Each row below holds a small network's activations on one input, seen along a few directions.
Each table varies a few parts of the input and shows all the possible inputs, shuffled.
Descriptions start from the smaller parts, as in this example, which fits no table here: one of 2 separate values, together with either a single point or one of 11 places around a ring or (one of 5 places around a ring, together with one of 6 places along a line).
Shared parts are said once, and a part with two or three values counts as separate values.
In the rows, 128 means zero.

Rows:
row 1: [147 105  76 145 118  94 148 159 146  68 113 109 127 137 129]
row 2: [107 150 150  81 147 125 116 137 127 194  91 145 118 113 151]
row 3: [106 116 126  75 109  80 114  89 130  94 162 137 115 137  64]
row 4: [109 130 126 204 126 189 111 140 114 139 157 139 153 104 176]
row 5: [129  96  99  90 128  90 117 113 145 124 136 101  81 149 105]
row 6: [104 106 124  82 123  91 116 112 150  99 145 138  94 171  75]
row 7: [159 168 135 114 151 157 144 211 110 134 129 112 175 126 158]
row 8: [115 125 102 123 106  89 147 120 145  35 140 136 165 114  92]
row 9: [ 92 136 161 200 126 134 140 162 130 146  93 148 135  89 181]
row 10: [116 112 100 134 117  99 149 156 153  40 122 144 142 158  97]
row 11: [ 85 126 181 146 136 127 106 112 133 199 113 141  95 101 158]
row 12: [178 165 116 146 122 197 138 174 120 138 164 146 156 105 164]
row 13: [110 115 207 117  97 133 163  67  96 201  93  85 149 187 121]
row 14: [109 149 129  96 124  75 109  46 116  96 185 134 135 123  64]
row 15: [120 153 106 147 123  83 151  76 121  30 170 139 178 108  94]
row 16: [159  97  91 124 146 131 110 106 146 169 109 124  65 102 104]
row 17: [141 148 154  62 159 151 122 169 102 177 155 113 122 143 135]
row 18: [157 104  94 157 140 128 120 155 135  68  98 118 106 147 151]
row 19: [175 104  66 175 135 135 135 149 146 120  85 132 111  89 129]
row 20: [146  94 121 104 152 118  88 102 142 127 121 107  67 154 129]
row 21: [114 136 183 168  85 155 206 106 102 142  67  88 191 180 146]
row 22: [107 124 152 151 131 174  70  97 115 199 171 137 118 115 140]
row 23: [165 158 139  98 127 186  97 128 119 194 178 140 118 113 132]
row 24: [120 153 131 133 143 131 157 186 128 138  75 159 157 108 179]
- What do these inputs look like to the network? => one of 2 separate values, together with either a single point or one of 5 places around a ring or one of 6 places along a line
- Changing only the choice among 2 separate values turns row 6 into row 10. The same change can be made to row 2. Which row results? => row 24
- Change only the place on the line of 6 in row 16. List by row number the other rows that result. => row 3, row 5, row 6, row 14, row 20
- Change only the place on the line of 6 in row 10. List by row number the other rows that result. => row 1, row 8, row 15, row 18, row 19
- Change only the choice among 2 separate values in row 17. List by row number the other rows that result. => row 7

Rows:
row 25: [169 139 111 144 141 176 126 161 122 170 133 135 124  93 161]
row 26: [133 130 113 125 131 103 160 167 133  81  95 123 148 140 131]
row 27: [109 103 135 117 114 102 118  73 135 145 123 119  98 142  93]
row 28: [125 129 115 144 119  97 169 132 136  77  88 131 156 127 124]
row 29: [116 149 138  85 131 107 127 125 119 115 157 131 143 133 109]
row 30: [119 137 163 179 129 170 155 175 120 157  87 123 161 128 194]
row 31: [100 154 187 147 128 171 128 137 105 189 137 137 155 127 175]
row 32: [109 147 142 107 119 101 137  90 123 112 147 139 152 120 102]
row 33: [135 121 104 159 110 124 137 103 133  90 142 128 142 121 109]
row 34: [114 113 103 165 115 100 148 132 146  78  98 135 138 118 123]
row 35: [153 139 114 118 127 128 149 139 119  93 141 114 154 143 117]
row 36: [118 118 149  96 116 100 138  72 126 144 115 114 117 149  92]
row 37: [153 125  96 125 123 140 119 145 135  90 154 123 132 137 114]
row 38: [128 107 125  82 126 116  99 116 137 144 136 115  89 158 100]
row 39: [137 148 133 116 150 156 108 149 123 188 148 152 112  87 153]
row 40: [145 137 117 138 114 121 158 103 124  89 132 122 162 129 111]
row 41: [118 136 121  94 130 119  99 133 134 112 168 141 121 128 107]
row 42: [126 110  96 159 135 105 120 151 143  74 106 132 115 119 135]
row 43: [154 136 111 153 147 154 138 185 133 157  96 143 118  90 173]
row 44: [120 101 125 110 136 107  90  91 134 143 131 116  77 144 107]
row 45: [110 130 120 121 136 109  89 110 131 109 165 142 111 114 114]
row 46: [145 123 140 107 149 157 110 130 123 216 115 131  82 117 145]
row 47: [127 120 144  73 129 104 127 107 121 147 123 105 108 162 102]
row 48: [146 118  96 152 131 130 109 122 130  86 151 124 120 122 122]
row 49: [100 131 130 129 117 105 117  91 131 113 155 145 132 113 100]
row 50: [109 125 194 136 127 176 131 121 110 217 108 113 124 151 163]
row 51: [134 142 167 172 125 193 146 151 108 169 122 120 165 133 182]
row 52: [133 117  95 132 126 114 130 174 149  78 111 131 127 135 126]
- Changing only one part turns row 30 into row 50. The same change can be made to row 52. Which row results? => row 38
- What do these inputs look like to the network? => one of 4 places along a line, together with either one of 2 separate values or one of 5 places around a ring
- Change only the place on the line of 4 in row 25. List by row number the other rows that result. => row 39, row 43, row 46
- A walk changes only the place on the ring of 5. It starts at row 34 and steps to row 42. List the rest of the walk in order. => row 52, row 26, row 28
- Change only the place on the line of 4 in row 28. List by row number the other rows that result. => row 32, row 36, row 40

Rows:
row 53: [129 129 163 132 124 153 160 146 109 178  90 102 146 154 161]
row 54: [109 117 136  76 125  95  87  65 121 142 187 116  92 143  72]
row 55: [109 102 101 156 109  88 135 109 140  66 124 119 133 133  99]
row 56: [138 145  92 140 108  94 152 124 143  13 133 135 177 128 106]
row 57: [100 121 134  87 121  75 103  77 133 117 141 123 100 146  88]
row 58: [140 165 130 174 128 160 193 178 122  94 105 154 204 107 163]
row 59: [177 136  99 149 167 187  93 205 138 162 123 152  90  88 188]
row 60: [ 99 133 183 118 121 145 124 142 114 212 127 116 119 133 157]
row 61: [119 125 143 195 127 168 153 147 123 148  90 138 155 115 173]
row 62: [121 140 179 104 132 180 100 100 104 236 161 127 115 129 143]
row 63: [130 112 124  94 120  92 147  91 138  88 107 116 128 162  80]
row 64: [164 111  53 110 153  98  90 153 151  79 148 138  78  98 104]
- What do these inputs look like to the network? => one of 2 separate values, together with either a single point or one of 5 places along a line
- Changing only the choice among 2 separate values turns row 53 into row 63. The same change can be made to row 59. Which row results? => row 64
- Change only the choice among 2 separate values in row 57. List by row number the other rows that result. => row 60
- Change only the choice among 2 separate values in row 55. List by row number the other rows that result. => row 61

Rows:
row 65: [112 145 125 125 124 112 112 100 121  99 180 141 144 112 107]
row 66: [125 109 108  87 133  95 104 121 142 133 128 127  84 131  99]
row 67: [138 128 102 185 115 129 169 186 140  75  81 124 164 122 165]
row 68: [119 146 180 128 127 158 154 124 107 166 123 123 161 144 147]
row 69: [146 124  93 107 136 119 100 123 133 107 172 133 104 117  98]
row 70: [108 134 158  95 117 112 136  86 117 120 145 118 148 160  96]
row 71: [137 120  81 148 111  82 159 136 147  36 101 123 150 127 110]
row 72: [110 101 138 106 117 100 118  79 136 140 114 115  97 154  93]
row 73: [125 157 145 154 125 164 131 141 118 147 154 149 162  95 157]
row 74: [138 122 131 121 148 145 114 160 130 177 102 130  94 122 158]
row 75: [121 112 161 141 136 148 130 118 120 186  91 115 108 145 151]
row 76: [156 137 113 138 146 172 110 162 124 151 145 139 120 108 156]
- What do these inputs look like to the network? => one of 2 separate values, together with either a single point or one of 5 places around a ring
- Changing only the choice among 2 separate values turns row 69 into row 76. The same change can be made to row 70. Which row results? => row 68
